These are the activations of a small neural network, seen along a few directions. Each row is one input.
Each table varies a few parts of the input and shows all the possible inputs, shuffled.
Descriptions start from the smaller parts, as in this example, which fits no table here: one of 6 places along a line, together with either a single point or one of 11 places around a ring or (one of 3 separate values, together with one of 5 places around a ring).
Shared parts are said once, and a part with two or three values counts as separate values.
In the rows, zero is written as 128.

Rows:
row 1: [197 133  93 108 131 131  96  28 130 106  94 110 108  74 104 118 104 125]
row 2: [183 108 108 182  90  98 141 120 134 138 106  41 184 135 145 114 146 207]
row 3: [120 115 182 168 121 143 117  98 164 187  90 154 250 216 194 132 178 140]
row 4: [169 130 115 157 150 127 121 163 116  90 143  55 178 168 173 154 128  95]
row 5: [153  83 101 116 122 138 162  65 131 186 131 108 102  36  98 108  73 190]
row 6: [ 98 184 137  79 148 142  93 156  73  84 134 224  54 160 109 133 118  72]
row 7: [ 55 130 139  69 125 157 167 190  88 148 163 207  74  95  81 139 101 133]
row 8: [143 142 133 176 163  86  82 216 137  50 135  67  99 161 125 135  93  65]
row 9: [151 178 120  95 128 138  79  96 110  77 123 221  79 146 114 124 149  76]
row 10: [120 141 129 126 126  42  88 241 172  79 140  93  57 129  91 128 151 109]
row 11: [ 58  93 143 170 118 159 176  48 188 182 119 103 223 150 190 134 187 143]
row 12: [ 88 100 136  92 114 175 214 113  92 208 159 153 128  66 112 118 108 182]
What is each input in this table made of?
> either one of 2 separate values or one of 4 places along a line or one of 6 places around a ring

Rows:
row 13: [134 147 114  98 142  91 109 225 103  74 157 120  28  96  72 130  87 101]
row 14: [ 96 138 145 147 136 117 124 193 136 105 141 121 148 182 152 144 155  98]
row 15: [106 113 125 103 117 151 155  69 137 172 126 161 119  83 113 117 129 155]
row 16: [152 102 116 146 103 122 147  69 154 166 110  92 166 105 137 114 147 183]
row 17: [170 120 127 173 139 119 107 107 145 116 108  71 183 160 165 131 129 120]
row 18: [170 163 100  98 148 111  87 168  87  55 142 139  33 101  80 127  80  85]
row 19: [155 116 133 175 124  96 102 115 175 123 103  75 171 156 154 124 149 131]
row 20: [119 115 119 101 128 174 161  61 108 165 133 157 130  86 124 125 106 142]
row 21: [113 149 141  97 134 164 124 110  95 134 127 204 125 146 129 132 124 107]
row 22: [ 99 144 148  99 123 141 118 118 125 141 122 208 113 141 119 125 147 120]
row 23: [132 156 135 142 143 133  99 136 122  87 122 134 151 186 159 141 150  79]
row 24: [ 81  99 131 108 122 159 188 114 118 184 148 141 125  81 115 125 109 164]
row 25: [135 105 138 179 130 105 131 162 159 135 124  55 182 154 155 133 134 140]
row 26: [130  90 122 150 107 132 178 114 136 177 131  73 174 101 139 123 129 192]
row 27: [167 105 110 144 116 147 152  61 125 158 115  87 178 108 148 122 125 171]
row 28: [117 150 141 144 130 109  94 143 153  94 118 137 139 181 148 135 170  91]
row 29: [ 75 134 153 104 128 149 149 163 107 156 145 190 119 141 124 132 129 127]
row 30: [152 160 105  97 135  85  79 177 118  62 133 140  22  99  69 122 103  98]
Changing only one part turns row 16 into row 27. The same change can be made to row 30. Which row results?
> row 18
What is each input in this table made of?
> one of 3 separate values, together with either a single point or one of 5 places around a ring
List by row number the other rows that have the choice among 3 separate values in common with row 26.
> row 13, row 14, row 24, row 25, row 29
Start at row 19 and move only the place on the ring of 5, one step at a time. The first step leads to row 16. Which rows follow, in order?
> row 15, row 22, row 28

Rows:
row 31: [170  91 128 212 117 106 132  92 183 148  99  13 243 166 192 128 162 164]
row 32: [124 123 125 114 125 163 149  80 109 153 126 156 137 110 128 125 117 141]
row 33: [152 128 112 129 137  93 112 178 124  96 138  91  70  97  92 122  89 124]
row 34: [131 116 113 110 111 141 157  90 118 158 132 135 117  84 113 117 123 167]
row 35: [119 152 135 127 139 116  95 152 137  88 128 150 110 160 130 135 145  81]
row 36: [ 84 123 159 120 124 159 151 124 125 174 130 183 166 155 148 133 147 135]
row 37: [123 100 110 109 120 140 173 109 121 164 143 107 111  61 104 122 100 169]
row 38: [161 144 113 120 128  96  96 160 123  87 126 115  81 117  99 124 115 119]
row 39: [ 96 124 144 116 124 154 140  86 134 164 119 173 146 131 137 126 141 134]
row 40: [154 151 122 120 144 118  93 148 113  85 128 133 100 141 122 133 116  90]
row 41: [ 95 156 147 131 138 122 110 188 121  93 138 152 127 186 143 143 153  84]
What is each input in this table made of?
> either a single point or (one of 2 separate values, together with one of 5 places along a line)
Change only the choice among 2 separate values in row 34. List by row number the other rows that result.
> row 38

Rows:
row 42: [108  80 137 172 119 157 170  79 143 197 115 100 201 125 158 124 108 184]
row 43: [132  87 136 156 126 160 171  45 145 200 120 109 180  97 152 110 116 171]
row 44: [ 63 137 139  87 138 133 136 173 129 114 160 175  63 102  95 137 120  87]
row 45: [ 85 148 136  78 140 128 123 170 116 125 147 187  58 109  92 131 115 100]
row 46: [186 166 108 115 124 104  84 172  84  65 129 136  64 128  91 121  99 113]
row 47: [ 98 159 132 127 131 178 125  56 109 113 118 191 158 179 169 135 166  89]
row 48: [135 155 132  74 119 132 115 154  92 125 134 220  70 116  85 121 116 124]
row 49: [113 148 133  71 135 130 116 160  99 123 141 203  61 111  89 130 116 117]
row 50: [146  99 118 136 111 149 152  29 147 173  95  99 178  87 132 117 131 179]
row 51: [116 142 111 133 151 101 114 192 127  55 153  94  61 118 101 136 103  75]
row 52: [157 137 154 158 163 131  93 170 130 102 124 102 199 205 179 156 131  67]
row 53: [119  95 127 164  96 134 188 128 148 182 136  71 222 139 171 133 181 197]
row 54: [138 155 109 125 150  96  97 189 111  65 141 106  57 123 100 128  98  88]
row 55: [175  91  97 129 118 134 148  37 164 161 121  69 173  83 149 128 137 156]
row 56: [133 130 150 181 112  61  70 134 213 112  87 102 157 187 150 117 194 126]
row 57: [166 157 109 115 140 100  87 179  92  64 134 121  58 123  97 128  99 106]
row 58: [108  91 148 156 101 146 189 109 127 202 122  90 215 144 167 124 146 195]
What is each input in this table made of?
> either one of 3 separate values or one of 6 places along a line or (one of 2 separate values, together with one of 4 places along a line)
Start at row 53 and move only the place on the line of 6, one step at a time. The first step leads to row 58. Which rows follow, in order?
> row 42, row 43, row 50, row 55
Start at row 48 and move only the place on the line of 4, one step at a time. The first step leads to row 49. Which rows follow, in order?
> row 45, row 44

Rows:
row 59: [162 111 121 166 122 100 118 140 142 123 112  63 150 132 132 124 115 155]
row 60: [123 118 127 113 104 150 159  81 119 177 121 150 157 117 136 121 149 177]
row 61: [ 64 161 148  86 132  86 104 251 128  88 156 193  22 133  73 131 135  89]
row 62: [130 102 125 129 111 143 163  76 128 184 121 128 137  86 121 108 116 184]
row 63: [126  87 106 125 114 142 176  68 148 175 138 100 129  55 117 116 114 174]
row 64: [107 115 150 113 120 163 151  84 128 184 120 173 174 136 147 129 141 145]
row 65: [146 129 143 162 138 120 109 146 145 122 122 109 179 179 166 137 148 110]
row 66: [137 165 108  70 162 153 124 198  35  70 171 170  29  98  79 141  50  75]
row 67: [156 102 109 155 132  98 132 132 157 120 124  28 141  99 129 129 116 144]
row 68: [ 72 123 150 125 128 178 155  76 131 165 120 175 180 150 157 137 150 124]
row 69: [112 136 144 170 144 130 115 134 145 107 126 107 178 196 182 140 157  85]
row 70: [168 185 108  90 143  91  40 134 122  36 114 181  19 124  79 121 120  60]
row 71: [161 129 125 160 114 108 119 144 135 112 118  86 167 159 147 129 152 141]
What is each input in this table made of?
> either one of 3 separate values or (one of 2 separate values, together with one of 5 places along a line)
Change only the place on the line of 5 in row 71. List by row number the other rows that result.
> row 59, row 65, row 67, row 69
Change only the choice among 2 separate values in row 60. List by row number the other rows that result.
> row 71

Rows:
row 72: [142 175 114 121 124 102  80 144 118  51 122 181  58 149  98 117 148  90]
row 73: [113 108 133 173 125 114 155 182 148 134 152  69 175 170 168 139 150 137]
row 74: [137 148 100  86 144 191 161 132  15 104 156 153  86  95 102 138  50 121]
row 75: [130 125 138 170 143 138 112 106 150 113 124 107 198 196 196 146 156  86]
row 76: [ 62 112 154 143 116 146 180 168 136 177 144 129 187 152 150 139 165 157]
row 77: [111 139 125 124 142  90  90 204 150  69 132 116  67 119  85 138  94  79]
row 78: [ 86 101  99 111 144 152 176  54 153 149 157 109  77  34 111 118 105 119]
row 79: [113 125 131  32 115 162 158 124 100 178 158 239  78  68  82 131 118 142]
row 80: [ 81  92 148 142  88 133 181 103 140 202 120 122 165 113 132 110 144 205]
row 81: [203 119 120 160 134 127 103  72 146 119 104  65 199 145 165 130 135 114]
row 82: [137 166 112 108 128  91  72 161 133  47 124 130  58 128  94 136 146  91]
row 83: [164  85 109 162  97 115 158  95 145 182 113  72 163  88 130 108 124 223]
row 84: [104 111 152 132 114 160 144  29 147 189  87 157 186 140 152 118 146 158]
row 85: [186 107 111 150 116 139 118  19 148 169  86 107 187 116 147 116 127 177]
row 86: [134 164 116  85 142  80  88 207 108  74 131 119  59 134  97 138 128  98]
row 87: [123 138 157 124 171 101  85 224 115 102 142 153  54 134  92 127  65  81]
row 88: [183 100 120 167 118 101 149 146 145 135 128  27 175 115 143 125 131 164]
row 89: [ 79 128 161 138 139 171 139  96 142 156 114 164 208 178 178 145 168 108]
row 90: [144 188 133 104 132 118  81 166  93  82 138 210  54 161 112 116 132  81]
What is each input in this table made of?
> either one of 3 separate values or one of 6 places along a line or (one of 2 separate values, together with one of 5 places around a ring)
Change only the choice among 2 separate values in row 76. List by row number the other rows that result.
> row 89

Rows:
row 91: [ 99 137 134 100 131 143 135 131 114 134 138 176  99 118 112 128 122 118]
row 92: [107 139 138 115 134 137 127 151 115 123 137 160 116 141 126 133 128 110]
row 93: [147 136 122 140 131  99 106 163 134  96 128 100 110 135 121 128 126 118]
row 94: [125 153 141 133 141 120  93 153 130  92 123 147 129 176 142 137 145  83]
row 95: [159 143 120 149 138  98  90 156 136  79 122  94 117 150 130 131 128 100]
row 96: [108  87 145 165 107 167 180  43 158 210 109 108 247 147 189 127 169 182]
row 97: [135 126 114 113 129 119 130 137 122 120 137 120  89  93 101 124 107 133]
row 98: [141 129 118 129 132 113 123 155 122 109 135 104 105 116 114 128 112 125]
row 99: [150  74 126 179 108 139 170  52 166 198 106  51 230 116 171 120 142 198]
row 100: [145 128 108 101 125 128 133 120 110 126 136 134  81  79  94 120 100 141]
row 101: [112 146 142 126 133 122 110 161 128 110 130 154 122 161 132 134 143 102]
row 102: [109 138 128  88 127 152 137 114 101 139 136 189  91 104 104 125 114 127]
What is each input in this table made of?
> one of 2 separate values, together with either a single point or one of 5 places along a line
Changing only the choice among 2 separate values turns row 97 into row 91. The same change can be made to row 100. Which row results?
> row 102

Rows:
row 103: [127 138 117 138 125  71 107 217 140  76 140  84  71 123  95 128 125 121]
row 104: [ 96 163 147 109 150 156 105 140 114  94 134 193 134 183 149 149 149  56]
row 105: [217 121 114 207 127 102  78  49 180 101  76  32 225 181 191 125 164 125]
row 106: [ 90 143 150 106 113 168 145  89 110 165 120 208 164 165 153 129 170 137]
row 107: [109 116 118 103 118 172 159  32 124 170 123 176 119  79 117 115 119 151]
row 108: [150 166 126  97 141 104  67 142 127  77 121 180  58 134  99 125 126  77]
row 109: [ 78 129 156 157 147 116 134 219 131 115 150 108 140 178 149 143 130  97]
row 110: [181 142 103  95 133 142 108  83  85 113 116 153  78  83  91 116  76 131]
row 111: [102  80 122 124 118 135 187 110 149 190 141  83 141  64 118 124 113 181]
row 112: [175 112  91 125 123 110 150 155 106 118 150  60  95  68  99 123  89 161]
row 113: [ 83  99 163 145 112 133 170 173 141 190 137 131 184 150 146 131 146 171]
What is each input in this table made of?
> either a single point or (one of 2 separate values, together with one of 5 places around a ring)
Change only the choice among 2 separate values in row 111. List by row number the other rows that result.
> row 107
